Each row below holds a small network's activations on one input, seen along a few directions.
Each table varies a few parts of the input and shows all the possible inputs, shuffled.
Descriptions start from the smaller parts, as in this example, which fits no table here: one of 6 places along a line, together with either a single point or (one of 2 separate values, together with one of 5 places around a ring) or one of 11 places around a ring.
Shared parts are said once, and a part with two or three values counts as separate values.
(in the rows, 128 means zero)

Other details of the inputs shift rows strongly along three fixed directions, in all tables alike. That doesn't count.

Rows:
R1: [139 124 157  99 134 135 155 159 184 175 133 154]
R2: [134 154  71 143 130 136 126 102  62  92  76  71]
R3: [120 127 133 148 124 126 123 123  68 111  94 141]
R4: [165 148  61 114 161  95 113  75 188  86 180  20]
R5: [145 157 153 140 134 135 138 180 168 164 119 168]
R6: [112  93  91  99 127 143 121  81 126 118 161  87]
R7: [146 162 131 172 141 112 133 137  56  79  91 127]
R8: [141 158 122 162 143 140 123 152  93 116 102 153]
R9: [ 83  99 159 117  81 141 136 132  82 153  92 157]
R10: [132 140 144 157 126 114 131 137  74 105  94 147]
R11: [119  92 128  98 130 132 128 106 140 133 156 130]
R12: [138 123  87 113 153 117 103  83 179 113 185  80]
R13: [119 123 110 129 105 128 126 115 110 120 109 108]
R14: [135 125 180 126 114 114 142 164 131 155 110 183]
R15: [132 123 113 119 142  91 110  80 170  99 190  79]
R16: [170 181 113 173 158 129 128 157  83 105  73 133]
R17: [ 56  87 141 129  86 161  93 121 116 170 115 178]
R18: [110 127 159 149 119 149 122 163 107 148 112 193]
R19: [105 102 122 103 114 146 121 123 165 167 148 131]
R20: [119 120 121 132 138 116 104  98 145 113 165 109]
R21: [187 222 107 211 182 120 109 171 106  87  90 124]
R22: [142 123 176 118 138 106 147 143 163 133 168 156]
R23: [ 91  89  92 105  81 138 125  83  68 122  79  92]
R24: [ 93  93  78 115 111 156 114  75  69 112 114  88]
R25: [191 220 109 193 177 120 137 177  96  85  85 116]
R26: [111 123 146 117 116 143 125 152 191 187 132 156]
R27: [131 153 173 155 117 124 137 177 109 136 107 178]
R28: [122 147 120 170 136 142 105 134  86 110 110 148]
R29: [102 121 147 140 109 123 122 124 111 128 130 148]
R30: [ 64  83 172 114  75 143 130 134 106 166 119 179]
R31: [150 127 132  96 134 123 152 138 172 142 137 118]
R32: [116 138 138 143 121 159 131 166 114 157 101 166]
R33: [110 102 103 104 109 111 114  70 135 113 171  68]
R34: [ 62  96 112 122  78 137 100  81  89 134 117 103]
R35: [111 112 149 115 102 125 121 140 178 165 130 151]
R36: [174 140 153 125 163 114 139 163 173 147 144 171]
R37: [125 107  95  82 118 128 138  93 155 124 150  70]
R38: [127 115 151 122 132 140 127 147 168 166 153 175]
R39: [190 170 144 134 180 116 146 170 186 127 159 139]
R40: [145 108  73  88 152 126 129  73 158 106 175  45]
R41: [200 168 166 128 178  79 153 156 196 105 185 128]
R42: [137 135 152 117 123 128 142 163 187 169 132 157]
R43: [121 116 156  99 111 137 149 163 178 177 132 160]
R44: [ 83  83 170 108 103 144 133 130 127 157 139 172]
R45: [188 139 127 103 163  91 151 127 198 104 178  89]
R46: [131 113 146 112 113 128 148 144 132 142 109 143]
R47: [150 176 144 190 154 119 118 158  90  95 109 155]
R48: [102  78 120  98 112 139 118  90 118 139 136 130]
R49: [ 70  72 101 104  97 158 110  76  85 124 134 108]
R50: [170 146 124 103 165 115 152 134 201 131 173  97]
R51: [ 73  99 131 134  94 152 117 115  66 128 107 142]
R52: [155 167  60 149 142 117 126 100  59  66  72  54]
R53: [132 152 121 172 142 129 127 133  46  82  86 127]
R54: [135 114 126 105 120 120 141 126 153 128 142 111]
Description of these inputs: one of 6 places along a line, together with one of 9 places around a ring.
Q: Changing only the place on the ring of 9 turns R46 into R31. The same change can be made to R54. Which row results?
A: R43
Q: Changing only the place on the ring of 9 turns R52 into R2. The same change can be made to R42. Which row results?
A: R5
Q: Start at R41 and move only the place on the ring of 9, one step at a time. The first step leads to R45. Which rows follow, in order?
A: R37, R50, R39, R6, R49, R44, R22
Q: Start at R16 and move only the place on the line of 6, one step at a time. The first step leads to R40. Which rows follow, in order?
A: R39, R32, R19, R21

Rows:
R55: [182 199  40 173 150 106 124 106  71  48  73  18]
R56: [171 142 125 113 163  89 142 108 158  83 167  84]
R57: [168 190 127 184 157 135 132 177  96  97  99 151]
R58: [140 130 170 133 136 128 153 175 145 146 130 177]
R59: [145 155 156 165 127 115 122 169 103 113  90 175]
R60: [135 139 168 137 130 134 147 173 144 153 136 176]
R61: [125 121 152 115 129 140 140 142 123 145 118 159]
R62: [164 150 114 129 158  91 120 107 175  89 175  73]
R63: [102 136 104 146 107 158 117 122  55 117  93 120]
R64: [ 88 128 103 146 102 144 115 101  66 112 103 101]
R65: [116  78 111  69 120 131 134  89 165 137 184  88]
R66: [ 78  97  61 132  94 157  97  70  38  95  85  86]
R67: [149 136 160 147 145 120 141 156 120 133 112 167]
R68: [173 184 134 192 164 112 126 159 100  97 100 153]
R69: [191 160 100 128 179  84 142 112 153  69 179  64]
R70: [166 160 114 134 168  92 124 117 171  98 173  84]
R71: [ 73 122  76 153 103 150 101  88  39  97  83  82]
R72: [116  77 123  69 128 122 143  81 167 134 179  94]
R73: [112  68 132  67 118 128 129  90 169 160 177 112]
R74: [ 90  55 125  73 103 144 118  82 186 173 178 129]
R75: [145 158 161 175 126 120 123 161 109 119  92 176]
R76: [163 174 150 170 153 122 123 184 106 121  91 185]
R77: [151 139 159 140 145 115 133 170 146 138 125 182]
R78: [173 168 134 128 148 135 147 178 166 153  99 144]
R79: [ 98 143 101 161 117 157 113 126  63 110  86 117]
R80: [ 76  66 133  74 100 139 129  95 175 171 183 115]
R81: [186 158 114 140 171  87 126 109 165  92 173  96]
R82: [ 78 100  59 126 104 161 112  59  27  84  86  61]
R83: [ 69  90 195 118  73 147 124 158 142 198 109 212]
R84: [107  86 120  88 129 120 121  93 180 147 185 105]
R85: [ 56 105  98 137  83 170  96  92  41 136  76 123]
R86: [112 120 177 133 104 131 129 170 124 167 103 211]
R87: [108 121 148 137 121 148 118 154 142 164 118 181]
R88: [161 148 111 119 153 101 137 111 154  98 180  82]
R89: [159 190 130 177 160 124 117 167 108 109 101 145]
R90: [118 122 152 118 122 125 142 135 114 137 118 149]
R91: [119 101 109  66 108 130 146 102 192 167 143  91]
R92: [137 137 111 123 122 152 140 154 146 156  91 130]
R93: [ 85  93 164 106  75 144 133 137 129 167 131 164]
R94: [ 95 141 120 154 110 156 114 135  65 128  87 134]
R95: [100  56 141  66  97 118 129  82 168 151 172 112]
R96: [149 142 172 148 137 115 140 164 123 139 111 177]
R97: [176 163 120 140 166  90 129 120 169  80 175  78]
R98: [137 141 159 123 116 145 155 188 165 190  86 179]
R99: [115  83 124  85 120 128 120  90 176 157 179 119]
R100: [177 145 108 126 172 111 141 130 163  91 166  95]
R101: [145 128 176 135 139 134 137 174 147 159 115 196]
R102: [ 65 112  89 146  88 151 100  83  41 113  85 100]
R103: [ 95  89 168 108  84 138 141 146 130 161 123 169]
R104: [164 152  96 129 175 108 118 112 181  99 175  80]
Q: Changing only one part turns R73 into R96. The same change can be made to R99. Which row results?
A: R81
Q: Changing only one part turns R104 into R71. The same change can be made to R87. Which row results?
A: R84
Q: What is each input in this table made of?
A: one of 5 places along a line, together with either a single point or one of 9 places around a ring
Q: List by row number the other rows that have the place on the line of 5 in common with R83.
A: R55, R56, R59, R62, R75, R93, R95, R97, R103
